A small network was trained on invented records. Each row is its activation on one of them, seen along a few directions.
Here are examples, each followed by its value of one field, D.
The largest differences between rows may come from other fields.
(in the rows, 500 means zero)
Random noise pushes rows far along 6 fixed directions. That doesn't count. These rows show it; they differ only by the noise:
[480 432 567 523 435 555 462 591 589 531 528 346 470 559 320 435 542 603
 476 357 613 639 638 282 530 630]
[383 181 607 347 746 236  52 492 302 638 439 508 618 433 372 470 404 602
 299 423 487 496 825 459 649 794]
[587 428 622 347 539 518 417 515 349 593 596 562 525 386 537 455 393 522
 481 583 508 434 388 600 446 358]
[532 521 464 555 446 615 699 569 546 492 499 508 415 536 484 472 558 494
 517 427 530 506 593 335 508 538]
[525 430 572 404 561 539 444 519 382 533 502 573 492 497 521 447 472 488
 497 561 535 471 420 476 610 485]
[606 456 452 601 429 517 787 627 517 599 549 524 416 460 455 463 588 599
 477 388 416 501 840 314 370 475]
[492 627 409 650 307 631 594 491 770 360 591 281 471 461 509 528 440 423
 561 298 631 483 464 497 313 615]
[456 435 471 467 608 438 282 398 406 405 460 570 563 460 671 493 387 345
 528 566 531 342 309 659 669 614]

[542 483 628 366 474 585 580 647 448 597 531 566 448 534 374 408 609 650
 579 497 648 570 318 364 531 273]
d15
[349 463 456 610 610 372 463 404 369 510 402 736 467 582 592 606 471 434
 521 581 404 490 551 558 652 579]
d24
[594 483 505 591 415 372 276 449 544 496 597 304 602 372 553 434 428 534
 549 405 470 464 548 647 348 493]
d21
[309 598 542 459 493 569 392 493 646 554 518 430 531 444 398 658 481 365
 347 292 529 504 709 520 386 691]
d2
[475 658 526 571 371 642 504 481 605 426 564 320 461 480 522 529 456 512
 633 503 642 627 155 608 411 396]
d18
[490 472 510 378 553 633 436 505 478 450 382 516 471 621 466 460 562 468
 512 537 640 573 429 454 725 480]
d3
[452 577 484 435 592 542 605 511 461 532 407 657 429 491 536 563 542 408
 432 609 469 398 531 495 400 562]
d12
[491 387 443 472 615 406 289 387 446 421 506 538 553 450 613 506 481 422
 495 538 486 474 514 606 662 600]
d8
[476 626 471 428 433 681 738 482 630 562 504 398 451 372 389 653 430 510
 339 340 546 496 681 588 123 514]
d3
[750 436 552 435 551 408 547 532 305 607 543 760 494 397 668 429 471 567
 474 674 352 401 441 631 467 220]
d13
[605 289 609 349 598 319 337 567 312 593 477 538 601 514 467 432 519 649
 421 509 502 509 791 314 605 497]
d20
[517 243 467 598 500  79 152 519 488 610 670 316 716 248 439 420 372 657
 384 380 397 438 876 662 237 598]
d19
[683 640 598 625 257 550 641 569 608 436 713 326 508 424 545 374 507 594
 612 451 505 550 435 546 327 192]
d1
[470 599 454 665 419 452 452 440 512 419 594 502 582 460 550 506 482 546
 543 472 423 469 519 620 472 448]
d1
[404 349 319 773 411 141 299 448 759 380 531 352 607 349 541 521 473 472
 458 253 398 435 907 635 397 757]
d23
[567 537 668 294 427 648 407 572 481 460 570 320 457 530 299 437 453 558
 422 445 724 557 462 253 516 452]
d25
[643 558 531 613 454 429 544 536 554 588 660 405 546 333 450 540 459 585
 548 424 486 504 507 591 170 420]
d10
[721 488 554 580 345 511 656 696 585 620 608 542 421 496 465 388 627 705
 568 527 432 638 663 359 375 266]
d13
[483 454 528 526 534 447 520 473 429 374 441 640 481 499 492 487 667 434
 550 600 491 433 367 293 730 418]
d16
[494 543 444 605 474 418 474 407 539 518 506 407 531 372 561 578 487 498
 482 396 438 428 552 666 298 567]
d21
[518 621 498 410 441 779 667 537 494 419 372 507 381 661 433 419 591 408
 484 515 619 545 417 255 643 460]
d11
[297 692 458 396 664 766 561 474 577 324 257 646 416 694 480 600 511 266
 530 594 722 448 261 351 942 709]
d9
[502 477 678 474 547 583 500 572 333 652 419 695 472 697 465 433 709 456
 565 680 449 614 353 354 953 409]
d2
[445 563 416 460 565 564 428 341 480 414 391 560 503 428 656 581 357 316
 490 527 514 309 357 631 512 547]
d11
[519 698 384 489 405 659 865 532 581 445 528 571 434 386 551 566 470 455
 550 364 598 365 390 476 253 376]
d15
[490 538 411 554 488 516 479 486 685 304 474 334 484 551 492 574 499 387
 453 352 617 436 706 354 460 704]
d20
[438 510 442 521 546 474 624 491 538 577 470 562 515 476 488 585 482 509
 467 442 396 480 638 468 404 564]
d6
[779 430 566 433 470 377 605 582 318 705 614 662 498 286 600 473 439 606
 489 581 318 367 687 547 198 221]
d12
[483 372 683 227 636 412 136 526 323 646 545 365 586 482 369 493 259 543
 205 413 676 568 621 515 430 560]
d14
[493 548 581 400 464 437 560 439 429 506 547 664 504 252 535 639 500 521
 470 562 391 375 445 604 331 312]
d17
[457 639 302 661 397 632 545 438 682 222 421 424 456 636 663 477 536 271
 638 400 656 433 296 442 739 729]
d19
[730 484 353 695 455 304 545 598 400 442 554 519 541 428 604 419 616 498
 595 488 376 436 652 506 473 446]
d10
[519 248 499 404 668 175 247 439 254 589 431 734 612 414 578 430 478 506
 334 580 350 403 612 624 743 507]
d23
[683 645 463 571 360 599 768 536 548 515 663 505 413 464 661 500 530 465
 522 489 493 381 458 515 388 218]
d5
[578 583 441 565 488 494 554 456 461 425 593 475 510 311 673 520 343 411
 547 529 450 387 381 765 242 297]
d18
[358 323 601 544 564 245 234 548 485 662 518 368 553 408 356 573 409 661
 288 415 470 635 826 471 391 649]
d24
[376 583 600 474 436 655 549 360 628 553 653 429 489 474 285 588 420 568
 508 508 611 680 312 597 266 440]
d8
[416 520 544 537 382 518 437 525 650 497 512 287 475 584 327 509 556 621
 528 397 550 687 509 386 528 643]
d6
[534 659 439 415 488 657 654 512 446 416 497 543 484 511 706 560 349 270
 446 488 627 390 416 562 382 426]
d14
[524 545 470 691 495 350 327 463 610 469 560 393 590 449 539 475 452 529
 574 470 507 544 403 619 423 584]
d22
[545 649 515 689 395 570 566 579 667 418 542 361 474 633 407 370 607 533
 622 515 604 697 326 380 508 494]
d22
[623 665 519 233 535 724 734 498 348 470 505 652 402 427 588 570 421 393
 424 519 590 297 433 390 447 338]
d25
[656 442 465 823 270 346 748 657 649 642 713 375 475 430 499 458 645 644
 532 401 350 527 879 407 229 266]
d5
[601 494 511 574 389 456 431 625 516 417 514 417 579 550 449 392 552 506
 627 586 582 552 407 489 697 407]
d9

Which value of D does each new row have?
[435 615 428 672 414 653 725 493 563 404 459 516 438 603 615 584 585 441
 468 459 511 415 484 445 555 554]
d5
[380 409 644 255 592 590 363 589 367 639 357 529 427 639 275 425 644 641
 399 590 610 691 552 233 710 503]
d11
[555 445 409 788 411 334 378 503 560 398 550 323 545 463 592 426 494 520
 649 474 472 551 451 608 501 448]
d18
[495 479 534 508 401 454 510 491 533 510 515 512 495 454 506 484 524 550
 489 498 476 544 485 548 540 490]
d23
[458 513 510 514 466 516 490 435 522 549 462 450 477 417 488 572 467 518
 492 500 475 469 505 579 377 508]
d11
[609 674 608 610 262 627 682 565 691 455 688 269 488 464 424 444 529 612
 534 330 596 619 445 478 267 272]
d1
[614 492 671 509 420 642 561 616 411 603 655 586 514 559 560 408 586 606
 571 712 500 516 291 449 569 107]
d5
[527 430 718 206 552 648 343 488 383 596 632 458 537 368 356 524 355 541
 359 556 611 635 387 523 389 360]
d8
[579 590 371 629 453 568 689 536 465 409 393 558 434 630 590 383 687 390
 577 519 448 485 548 338 656 494]
d21
[310 584 502 444 523 647 481 442 618 402 444 397 448 500 437 587 426 407
 425 380 650 487 486 459 478 799]
d19
[545 520 506 440 515 617 697 572 359 486 405 690 420 668 525 445 644 430
 574 667 461 548 281 364 742 323]
d6
[551 604 355 759 384 403 421 484 690 315 571 294 579 392 588 560 461 422
 654 309 552 457 518 591 324 681]
d10
[529 487 506 651 425 468 513 568 555 453 497 442 460 570 564 458 510 511
 538 462 525 592 581 355 607 490]
d24
[484 594 598 321 605 669 397 432 462 506 485 482 466 477 481 516 444 454
 446 485 608 467 333 550 457 471]
d21
[590 554 559 303 518 752 724 558 430 575 443 579 426 522 434 477 506 542
 442 517 565 544 583 376 503 357]
d3
[331 624 554 421 577 595 324 356 644 377 396 539 385 660 430 551 425 374
 513 510 700 574 197 553 648 706]
d13
[499 386 586 380 520 455 379 546 369 613 440 519 557 519 434 432 541 582
 489 647 519 605 487 556 606 407]
d3
[415 606 543 508 512 488 499 426 561 657 555 531 573 407 495 613 447 409
 409 433 446 434 523 655 377 534]
d2
[690 453 703 583 284 507 431 643 466 546 625 284 474 666 508 333 589 670
 691 624 653 743 220 448 663 245]
d14
[541 615 463 526 414 630 588 472 563 349 491 482 467 574 610 482 486 404
 630 531 524 467 228 518 601 445]
d6
[631 665 428 589 527 660 740 534 409 345 459 652 403 512 654 541 557 300
 651 615 496 406 250 488 552 413]
d10
[500 460 617 350 583 538 503 521 329 497 413 622 529 629 533 477 580 481
 499 724 570 502 308 432 676 419]
d20
[340 475 549 514 611 383 411 443 443 527 372 585 469 547 393 620 485 464
 558 614 502 497 466 625 722 666]
d9
